Each row below holds a small network's activations on one input, seen along a few directions.
In each table, some parts of the input vary, and every possible input appears once, in random order.
A made-up example of a description, with smaller parts first: line(6) and (point or ring(11) or (values(2) and ring(8))).
Shared parts are said once, and a part with two or three values counts as separate values.

Other details of the inputs vary at random and push rows far along two fixed directions, the same in every table; ignore that.

A family of inputs:
row 1: [-11 -21  37 -10 -10  16   2  -4  25 -16  17]
row 2: [ 31  50 -16   3 -35   7  18  23 -15  21 -15]
row 3: [  2  20 -47  -3  -8 -17  19   0 -36  26 -71]
row 4: [ 25  -5 -61   1  17 -21  -6   9 -53  55 -37]
row 5: [ -7   5   3  -8 -28  26   0   5  37 -34  61]
row 6: [-12  -1  29  -4 -25  41   1  19  26 -23  54]
row 7: [ 17  27 -26  10  -5 -37  14  -8 -34  29 -69]
row 8: [ 35  87 -19  26 -42  12   2  49  -7  12  36]
row 9: [ 10  17  25   6 -28   9  -5   0  41 -32  69]
row 10: [  4  -6   7   5  47   8 -13 -18  19 -27  40]
row 11: [-45 -41  -3 -13  22 -24  -8 -26   5 -18 -27]
row 12: [-11  14   5  -1 -23  18  -9  16  34 -37  73]
row 13: [-11  12  35  10 -14  17 -14  17  30 -22  59]
row 14: [-13 -47 -16 -18  60   0   4 -44   0 -18 -24]
row 15: [ 49  29 -39  16  -3  -3 -14  26 -30  48  18]
row 16: [-23  -8  25   4   3  -3 -15  -5  25 -21  26]
row 17: [  6 -49  -9 -16   8  19 -16 -11  13   5  49]
row 18: [ 59  57 -26  17  15   5  12   8 -25  14   3]
row 19: [ -7  19 -27   7   2 -17  10  20 -48  31 -70]
row 20: [-24 -42  43   0  15 -14  -2 -21   8  -7 -24]
row 21: [-24 -43   9 -20  11 -20   2 -40  17 -13 -35]
row 22: [ 23  30 -52   6  40  -7  11   4 -43  18 -36]
row 23: [-38 -39  35   4  24 -13 -12 -11   7  -8 -22]
row 24: [  1  -2  47  -3 -26  35   3  19  31 -18  49]
row 25: [ 29  68 -18  10 -49  35  17  51 -16  16  22]
row 26: [ 71  75 -29   8  -8  35  19  28 -12  10  34]
row 27: [ 37 -14  17   2 -10  19 -23   2  24   2  92]
row 28: [-48 -46   9 -11  25 -19  -7 -20  -2 -11 -35]
row 29: [-24 -40  38  -2  15 -17  -3 -26   9  -9 -22]
row 30: [-31 -21  32  -1   1  16  -8  14  12 -19  23]
row 31: [ 47  74 -26   8 -53  16  18  34   0  10  23]
row 32: [  6  31 -43  14   4 -41   4  -1 -31  25 -66]
row 33: [-27 -46  22 -18  13 -13   3 -31  11  -8 -38]
row 34: [-38 -43   6 -17  10  -3   1 -26  11 -16 -21]
row 35: [-40 -40  26   1  27 -22 -12 -20   5  -6 -33]
row 36: [ -5  25 -38   4  -1 -22   9  13 -42  26 -63]
row 37: [  6  15  39   6 -26  17  -5   6  35 -25  66]
row 38: [-40 -54  21 -13  16   2   3 -17   0  -7 -37]
row 39: [  7 -71  -3 -22  25  -9 -15 -37   8  14   1]
row 40: [ 14  24 -13  12  -3 -30  15   0 -39  34 -72]
Each input here is: ring(5) and (values(2) or line(6)).
The inputs of row 35 and row 1 match in every part but the ring(5) part. If row 16 is changed in the same way as row 35 into row 1, which row does it become?
> row 2
The inputs of row 36 and row 34 match in every part but the ring(5) part. If row 30 is changed in the same way as row 36 into row 34, which row does it become?
> row 38
Which other rows does row 10 become when the values(2) part takes its other values? List them by row number.
> row 15
Start at row 9 and move only the line(6) part, one step at a time. The first step leads to row 7. Which rows follow, in order?
> row 37, row 40, row 29, row 20
